These are the activations of a small network on made-up records, seen along a few directions, one row for each record.
Each row is followed by the record's values for the fields B, J, D, N, V, W.
A field that a record lacks is left out.
Other fields move the rows too, some of them a lot.
(in the rows, 500 means zero)
Random noise pushes rows far along 5 fixed directions. That doesn't count. These rows show it; they differ only by the noise:
[453 466 555 679 524 574 437 483 554 583 527 541 444 496 544 522 567 559
 405 606 507 348 471 542 499]
[580 647 693 423 622 462 520 514 493 431 551 770 666 569 243 704 504 542
 477 652 290 763 642 238 416]
[446 609 475 625 436 613 569 577 535 398 526 641 601 619 400 601 419 319
 473 615 337 580 500 411 245]
[389 638 462 666 417 625 614 603 513 596 431 478 456 472 487 671 467 300
 537 474 340 380 398 623 321]
[599 365 542 516 469 648 616 417 595 468 531 739 476 420 486 472 477 623
 732 505 496 570 452 647 560]
[393 589 526 753 501 535 475 561 497 575 444 399 413 462 538 645 623 431
 400 591 373 263 494 556 415]
[484 547 519 605 463 600 601 529 530 522 466 574 472 448 467 617 506 445
 600 512 371 465 461 594 423]

[483 617 454 691 558 483 543 576 346 405 361 338 458 397 438 611 546 515
 622 539 380 361 598 467 414] -> B=b1, J=j2, D=d2, N=n1, W=w1
[459 675 611 337 560 606 516 534 604 763 656 836 724 646 413 606 178 480
 355 467 554 702 362 421 419] -> B=b3, J=j1, D=d3, W=w1
[725 393 731 287 728 456 453 334 535 534 599 719 591 492 409 461 503 834
 477 571 634 714 649 366 734] -> B=b6, J=j1, D=d3, V=v3, W=w1
[485 564 495 572 477 533 507 487 471 357 500 528 543 605 468 564 530 431
 455 580 357 518 559 399 446] -> B=b3, J=j1, D=d3, N=n3
[448 543 600 474 586 510 454 530 569 589 458 506 500 555 469 519 396 598
 325 511 489 423 517 472 685] -> B=b3, J=j1, N=n2, V=v3, W=w1
[505 520 493 526 420 499 580 518 508 360 466 569 505 412 521 558 542 421
 501 590 346 507 592 512 440] -> B=b2, J=j2, W=w1
[431 367 400 685 317 562 517 443 544 326 519 486 425 432 653 417 617 392
 449 616 456 348 513 654 425] -> B=b2, J=j2
[624 441 421 332 462 560 623 504 563 256 510 707 564 528 355 447 300 459
 783 375 505 824 518 503 460] -> B=b4, J=j2, D=d1, N=n1, V=v3, W=w2
[532 317 655 437 608 446 252 370 506 749 739 686 572 560 576 442 496 721
 283 638 707 440 445 430 598] -> B=b3, J=j2, W=w2
[533 627 649 344 556 381 579 483 458 928 404 349 393 270 513 755 627 536
 601 237 493 436 417 696 656] -> B=b6, J=j1, D=d3, V=v3, W=w2
[412 808 597 349 687 310 396 616 405 598 513 427 653 596 264 734 500 473
 202 586 369 614 604 118 371] -> B=b6, J=j2, N=n2, W=w1
[401 477 624 389 474 561 448 443 595 658 704 811 647 596 458 541 362 351
 271 633 509 623 387 420 430] -> B=b2, J=j2
[446 592 512 611 577 483 472 623 493 551 417 372 482 496 454 572 550 505
 411 467 451 341 547 426 496] -> B=b1, J=j1, D=d1, N=n3, V=v3, W=w2
[491 427 306 553 355 582 523 533 540 354 558 524 534 628 501 308 423 430
 563 505 593 545 495 517 413] -> B=b1, J=j1, V=v2, W=w2
[447 467 659 509 594 430 301 428 517 690 510 442 404 471 556 514 722 677
 300 603 578 332 486 519 683] -> B=b1, J=j1, N=n3
[442 490 475 631 438 507 441 476 453 436 508 387 425 523 594 429 586 500
 460 511 506 368 500 566 576] -> B=b3, J=j1, D=d2
[582 672 457 391 534 406 541 566 423 476 422 457 591 526 314 628 521 364
 615 427 376 697 536 404 432] -> B=b1, J=j1, D=d3, N=n1, V=v2, W=w2
[445 504 421 515 383 511 599 504 556 447 415 459 435 408 574 479 502 397
 557 472 388 437 446 622 529] -> B=b2, J=j1, N=n2, W=w1
[594 339 395 573 484 524 572 466 372 392 441 448 438 375 569 460 574 561
 782 437 502 506 559 681 441] -> B=b5, J=j2, D=d2, N=n1, V=v3, W=w2
[499 374 527 438 599 530 391 377 511 761 573 435 391 433 554 411 555 707
 438 416 735 402 371 579 671] -> B=b6, J=j1, D=d3, N=n2
[479 381 448 721 532 438 323 506 529 268 540 317 520 667 624 363 638 523
 215 706 545 389 649 313 437] -> B=b6, J=j1, D=d3, N=n2, V=v3, W=w2
[500 457 441 604 503 401 297 460 349 586 489 316 461 503 573 503 651 575
 355 592 609 338 509 457 455] -> B=b3, J=j2, N=n1, W=w2
[505 504 549 306 497 439 514 464 500 684 475 543 480 366 471 582 523 538
 500 376 469 525 438 516 575] -> B=b2, J=j2, N=n2, W=w2
[429 466 384 609 317 641 675 528 586 302 541 531 575 559 549 483 328 212
 609 586 417 490 451 590 298] -> B=b6, J=j2, V=v2, W=w1
[404 511 374 592 466 542 447 571 435 561 555 481 509 589 576 479 437 421
 307 530 548 383 475 482 329] -> B=b5, J=j2, W=w2
[475 512 527 596 508 436 354 502 407 661 538 460 502 499 495 504 485 483
 384 567 525 465 481 432 357] -> B=b2, J=j1, D=d2, N=n1, W=w2
[482 681 647 300 680 413 582 499 520 724 405 488 465 513 406 628 452 568
 443 339 513 561 480 409 774] -> B=b4, J=j1, D=d3, N=n3, V=v2, W=w1
[611 331 569 232 494 585 573 391 561 715 491 590 433 395 571 416 482 695
 728 342 668 606 372 730 706] -> B=b6, J=j1, N=n3, V=v3, W=w2
[496 732 691 314 722 348 468 571 405 831 397 431 403 415 348 759 438 580
 407 378 433 453 483 477 616] -> B=b4, J=j1, N=n1, W=w1
[505 529 602 308 560 561 594 522 579 665 355 492 474 385 468 448 431 589
 668 223 603 472 359 635 745] -> B=b1, J=j2, D=d2, N=n2, V=v3, W=w2
[441 449 546 485 467 501 436 513 618 439 638 680 564 633 566 450 433 442
 339 653 554 546 461 381 522] -> B=b4, J=j2, W=w1
[523 436 546 555 432 515 483 424 550 519 543 473 456 422 624 525 693 493
 507 558 494 464 466 656 505] -> B=b6, J=j1, D=d3
[509 329 346 524 394 604 412 412 480 489 602 553 551 500 635 311 518 464
 642 503 637 526 431 676 329] -> B=b5, J=j2, D=d2, V=v3, W=w2
[477 536 494 482 525 465 357 531 396 482 564 442 597 672 494 439 506 538
 350 527 615 569 581 295 469] -> B=b3, J=j2, D=d2, V=v3, W=w2
[396 530 433 492 466 477 435 509 440 711 522 378 454 542 561 493 491 461
 453 344 712 435 395 532 462] -> B=b4, J=j2, D=d2, V=v2, W=w2
[492 550 495 442 493 529 547 488 569 416 526 640 596 554 439 501 411 417
 469 542 401 643 529 365 460] -> B=b2, J=j1, D=d1, N=n3, W=w2
[378 632 493 555 437 526 463 606 582 580 520 416 507 567 518 502 412 324
 296 478 474 449 482 457 452] -> B=b2, J=j1, D=d1, V=v3, W=w1
[496 686 405 466 371 467 824 577 455 284 309 411 435 337 481 708 556 326
 820 374 257 523 545 664 473] -> B=b4, J=j2, W=w1
[554 520 571 415 619 438 566 450 375 528 454 564 496 410 456 596 524 576
 618 445 395 542 581 480 477] -> B=b5, J=j1, D=d2, N=n3, W=w2

Here are new rows. What are their fields?
[396 530 488 518 445 472 521 532 634 400 410 379 420 615 611 436 563 422
 362 531 498 428 498 490 655] -> B=b4, J=j1, N=n3, V=v2, W=w1
[507 547 371 651 393 453 459 514 479 404 472 226 424 538 620 453 626 362
 417 534 483 347 524 483 445] -> B=b6, J=j1, D=d3, W=w2
[643 563 779 287 744 451 545 439 522 537 476 737 581 408 260 565 474 862
 548 528 541 626 683 364 819] -> B=b1, J=j2, V=v2, W=w1
[403 410 373 857 411 552 365 480 491 387 527 377 445 533 663 308 474 447
 358 705 571 266 491 511 348] -> B=b2, J=j1, D=d2, N=n1, W=w1
[424 682 511 529 502 470 504 541 518 483 426 339 381 552 484 636 539 296
 405 465 345 397 477 514 464] -> B=b4, J=j1, D=d3, N=n3
[407 456 459 609 354 536 460 466 559 457 579 564 486 550 606 426 537 357
 312 638 472 434 467 554 400] -> B=b2, J=j1
[592 469 478 716 662 349 430 477 339 377 433 262 405 360 518 546 751 676
 490 646 452 335 701 437 519] -> B=b6, J=j1, D=d3, N=n1, W=w1
[364 331 493 695 357 585 358 422 657 641 643 546 415 518 710 333 521 489
 258 636 652 283 361 695 492] -> B=b2, J=j1
[501 368 490 579 529 574 371 410 549 471 546 481 437 560 602 344 614 616
 405 589 632 390 473 503 612] -> B=b1, J=j1, D=d3, N=n3
[560 367 457 326 500 545 372 438 524 484 601 697 616 606 473 375 449 550
 511 550 620 728 478 459 473] -> B=b5, J=j2, N=n1, V=v3, W=w2
[474 609 535 717 556 584 739 568 492 523 276 455 398 282 419 638 447 593
 688 444 359 160 531 656 540] -> B=b1, J=j1, N=n3, W=w1
[491 516 528 801 524 313 386 545 347 269 374 214 421 373 524 606 805 492
 474 703 277 331 786 408 399] -> B=b2, J=j2, D=d2, N=n1, V=v3, W=w2
[544 482 463 598 500 466 478 518 367 416 441 419 500 480 502 567 548 555
 525 570 434 430 591 498 400] -> B=b3, J=j2, N=n1, W=w2
[524 413 729 537 532 353 432 396 550 297 632 742 596 433 492 628 750 513
 411 847 259 593 694 396 508] -> B=b2, J=j2
[571 394 532 600 610 320 412 431 389 323 429 251 376 392 538 482 867 779
 544 637 460 361 783 437 655] -> B=b6, J=j1, N=n3, V=v2, W=w2
[581 323 300 611 385 676 621 422 490 285 575 566 506 450 565 290 396 566
 811 513 638 552 491 631 363] -> B=b6, J=j2, D=d2, W=w1
[503 587 518 469 401 454 600 532 508 320 476 554 547 478 380 610 504 356
 538 563 218 632 547 444 381] -> B=b2, J=j1, N=n2
[457 669 530 361 574 430 424 588 354 812 542 553 551 468 403 698 524 491
 423 461 472 557 476 451 367] -> B=b5, J=j2, W=w2
[578 513 354 356 402 568 668 509 472 258 528 603 618 565 353 446 371 403
 727 492 485 797 580 448 325] -> B=b6, J=j2, V=v2, W=w1
